A small network was shown many inputs. Here are its activations along a few directions, one row for each input.
Each table varies a few parts of the input and shows all the possible inputs, shuffled.
Descriptions start from the smaller parts, as in this example, which fits no table here: ring(5) and (point or ring(9) or (values(3) and line(4))).
Shared parts are said once, and a part with two or three values counts as separate values.
(in the rows, 128 means zero)

Other details of the inputs vary at random and push rows far along three fixed directions, the same in every table; ignore that.

Rows:
r1: [125 138 109 108 100 153 130 110 135 132 104 130 120]
r2: [127 133 113 118 137 157 111 139 148 155 115 128 106]
r3: [154 116 134 117 117  90 143 120 129 104  98 146 102]
r4: [102 145 177 140 179 120 118 118  95 119 175 112 163]
r5: [118 117 120 137 142 137 115 154 114 121 107 105 143]
r6: [158 100 123 135 131 102 136 136 157 128 110 147  63]
r7: [107 100  98 130 132 146 113 111 133 149 107 120 143]
r8: [115 138 104 120  91 175 125 128 115 140 135 120 155]
r9: [112  83 144  95 161 125 160 121 141 129  95 111 134]
r10: [155 133 126 111 138 117 131 153 162 130  98 138  91]
r11: [118 126  85 135  97 147 117 117 115 134 110 114 148]
r12: [154 130 120 121 128 130 131 146 158 142 106 138  70]
r13: [165 133 114 159  85  94 137 150 106 101 148 139 139]
r14: [113  83 117 101 153 128 143  93 162 147  82 126 109]
r15: [171 165 125 153  93 115 129 173 112 112 157 145 120]
r16: [132 122 182 131 154  66 149  84 106  96 164 150 129]
r17: [164 110 107 183  91 103 125 151 108 125 159 144 113]
r18: [119 137 102 130 115 128 114 120 116 118 113 118 173]
r19: [103 154 172 121 166 125 123  80 123 138 186 148 135]
r20: [119 139 106 121  91 171 134 130 115 135 130 111 151]
r21: [119 120 105 144 134 124 112 132 120 124 112 113 168]
r22: [111 117  97 134 101 154 125 117 111 140 140 116 163]
r23: [108 147 176 113 153 104 136  75 119 109 169 141 162]
r24: [102 118 168 140 182  88 119  82 103 109 144 127 159]
r25: [160 135  95 171  76 100 110 125 105 116 144 156 111]
r26: [141 127 162 197 140  63 123  96  90 108 208 150 131]
r27: [137 139 140 129  92 102 126 155 176 123  95 150  65]
r28: [112 100 116 120 144 137 139 135 133 133 114 102 172]
r29: [124 139 124 127 139 147 113 158 115 129 108 106 137]
r30: [112 126 140  74 148 164 158 110 164 154 110 124 107]
r31: [165 171 110 163  87 125 103 152 112 126 153 161  96]
r32: [102 165 167 125 169 119 114  71 123 131 167 144 129]
r33: [154  98 147 127 140  99 154 159 136 113 117 132  90]
r34: [170 145 119 173 101 122 115 177 117 133 170 144  93]
r35: [122 137 109 108 103 154 121 107 135 137 111 141 124]
r36: [116 142 136 118 110 152 134 135  96 116 131 108 169]
r37: [110 107 108 147 134 161 113 148 123 149 147 107 147]
r38: [122 155 123 117 123 156 117 147 109 125 109 114 145]
r39: [126 137 118 126 135 154 125 169 130 138 129 102 152]
r40: [120 157 113 120 108 144 112 123 116 118 117 122 168]
r41: [ 88 115 157  84 129 140 148 134 192 145  91 117 104]
r42: [110 139 130  98 122 151 126 117 113 118  98 114 154]
r43: [128 138 140  99 129 152 146 148 123 128 113 116 130]
r44: [ 83 124 158 129 160 114 134  52 108 127 176 124 172]
r45: [129 101 121 120 145 134 139 158 148 131 116 109 137]
r46: [107  98 115 126 145 160 133 141 140 149 124  97 136]
r47: [158 101 185  82 177  84 179  98 197 139 123 168  24]
r48: [150 108 120 123 141 105 132 148 159 121  98 137  98]
r49: [170 174 117 154  96 109 112 161 115 110 138 152 111]
r50: [111 115 102 147 135 153  97 136 125 145 130 117 139]
Description of these inputs: values(2) and (point or (line(4) and ring(6))).
Question: Changing only the values(2) part turns r39 into r10. The same change can be made to r23. Which row results?
Answer: r40
Question: Changing only the values(2) part turns r34 into r2. The same change can be made to r22. Which row results?
Answer: r25
Question: Start at r31 and move only the line(4) part, one step at a time. The first step leads to r32. Which rows follow, in order?
Answer: r49, r38
Question: Which other rows does r44 become when the ring(6) part takes its other values? List them by row number.
Answer: r20, r26, r30, r46, r47

Rows:
r51: [130 111  31  88  60 218 131 197 140 157  15  77 161]
r52: [176 119  82  90  83 165 146 197 173 147  57 129  48]
r53: [108 133 121 165 117 136 115 123  71 107 179 102 216]
r54: [148 132 112 159  87  98 133 132 104 105 145 135 150]
r55: [ 93 136 202  72 219 129 150  62 168 149 149 138  96]
r56: [196 158 147 179  87  63 117 181 130 103 166 179  54]
r57: [102 163 118 182 136 133  80 135  71 113 163  91 211]
r58: [136 173 107 162  95 136  92 139  82 111 141 138 167]
r59: [145  72 187 106 185  64 170 120 173 114 125 151  79]
r60: [219 120 135 191 109  48 140 190 103  81 161 156  80]
r61: [105 182 136 151 130 167 101 120  84 142 184 121 168]
r62: [149 164 127 148  98 123 109 128  98 124 159 153 116]
r63: [142 125 119 164  90  96 134 117  99 109 154 137 136]
r64: [137 124 195  99 171 100 159 108 185 140 143 164  45]
r65: [100 181 132 148 109 167 108 106  92 140 192 123 168]
r66: [145 121 167  87 150  86 148  62 159 117 108 186  62]
r67: [140 102  66 102  78 188 134 203 174 151  36 106  89]
r68: [136  84 181 108 176  56 164 111 177 117 116 155  77]
r69: [ 92 113  85 204 152 154  74 115  85 158 190 100 189]
r70: [ 37 126 139  46 174 183 128  35 157 149  93 105 195]
r71: [151 179 115 184 106 112  86 158  86  98 158 133 143]
r72: [133 139  51  72  71 243 141 208 154 174  44  88 130]
r73: [ 61  85 158  75 194 143 142  80 171 155  88 102 139]
r74: [199 150 119 181  50  55 132 134 110  86 153 179  87]
r75: [ 89 159 139 162 138 149  87 134 101 137 176 109 164]
r76: [ 39  89 136  63 199 175 138  62 136 159  88  82 201]
r77: [131  71  61  81  79 199 165 170 149 147  53  84 141]
r78: [111  92  60  77 104 196 149 171 145 154  32  81 168]
r79: [ 94 175 122 147 101 157  94  96  87 132 182 123 176]
r80: [140 129 196  94 172  93 158 113 188 133 138 164  54]
r81: [139 141 107 162  70 114 119 112  96 112 147 135 142]
r82: [136  97 132 172 134 110 127 170 104 117 154 112 135]
r83: [ 38  85 139  68 218 173 136  77 145 158  89  68 194]
r84: [151 106 124 168 137 113 126 165  89 108 151 108 139]
r85: [198 158 118 183  43  73 121 130 105  86 162 191  64]
r86: [168 110  87 105  79 146 144 201 181 133  46 130  69]
r87: [ 85 121 182  80 214 113 131  42 154 128 122 137 119]
r88: [155  97  54 106  79 180 141 202 153 146  29  92 101]
r89: [ 94 188 119 148 100 155  88 106  88 127 183 122 191]
r90: [191 115 136 161 108  73 146 158 105  96 146 157 105]
r91: [145 104 168  95 150  72 158  64 155 120 105 174  70]
r92: [ 96  77 150 112 223 100 127  49 174 158 145 142 122]
r93: [101 189 124 151 121 157  81 122  76 130 175 119 194]
r94: [101 184 129 157 141 154  79 140  86 125 178 103 187]
r95: [ 86  97 173 107 200 120 139  67 106 126 153 115 178]
r96: [144 143 178  78 140  99 168  74 179 131 140 180  61]
r97: [187 134  94  95  89 161 157 208 173 144  69 129  54]
r98: [ 90 148 128 184 135 130  84 143  88 123 164  95 201]
r99: [160 105 140 179 116  68 135 164 123 111 145 145  86]
r100: [148  94 173 100 183  58 166 101 166 111 109 154  78]
Question: What is each input in this table made of?
Answer: values(2) and (point or (line(4) and line(6)))
Question: Changing only the values(2) part turns r85 into r70. The same change can be made to r63. Which row results?
Answer: r54
Question: Changing only the values(2) part turns r81 into r74. The same change can be made to r84. Which row results?
Answer: r60
Question: Which other rows does r61 become when the values(2) part takes its other values? List them by row number.
Answer: r72
Question: Which other rows does r69 become when the values(2) part takes its other values? List them by row number.
Answer: r92
Question: Start at r79 and move only the line(4) part, one step at a time. The first step leads to r62. Which rows follow, in order?
Answer: r52, r75

Rows:
r101: [162 124 128 104 139 121 148 165 154 128  94 131  86]
r102: [164 146 121  88 112 133 147 150 157 129  90 147  82]
r103: [ 71 129  66 139 129 231  88 168 111 170 108  58 198]
r104: [118 108  97 138 107 148 116 172 115 121  85  92 151]
r105: [160 154 166 155 104  81 133 110 104 106 187 172  92]
r106: [104 168 151 168 123 106 101 112 110 116 192 132 175]
r107: [166  79 108 117 123 110 152 148 150 124  84 134  97]
r108: [140 187 132 176 113 115  84 127  88 116 183 151 138]
r109: [ 28  96 213  57 250 144 151  26 149 154 146 103 171]
r110: [148 114 109 108  89 121 148 132 148 123  75 143  94]
r111: [ 75 119 216  26 221 121 171  20 178 135 123 147 123]
r112: [ 90  97  50 127 124 208 112 156  99 154 101  59 228]
r113: [162  83 125 120 121  90 154 146 152 115  81 144  75]
r114: [131 166 157 187 161  95  85 122  91 116 194 140 140]
r115: [128 119 126 106 137 160 148 162 130 133 108 103 138]
r116: [165 149 149 171 110  62 125  95  99  95 176 173 115]
r117: [133 166 136 179 100 115 100 115  87 120 193 147 131]
r118: [151 130 108 108 101 140 135 132 166 143 102 154  67]
r119: [114 102 112 122 129 161 134 143 141 155 110 106 116]
r120: [151 121  72 131  81 148 134 140 120 131 111 124 142]
r121: [161  94 135 124 123  89 157 170 186 128 110 144  73]
r122: [ 96 164 140 166 117 117  95 105  82 106 163 115 184]
Question: What is each input in this table made of?
Answer: values(2) and (point or line(4) or ring(6))
Question: Changing only the values(2) part turns r118 into r103. The same change can be made to r108. Which row results?
Answer: r114
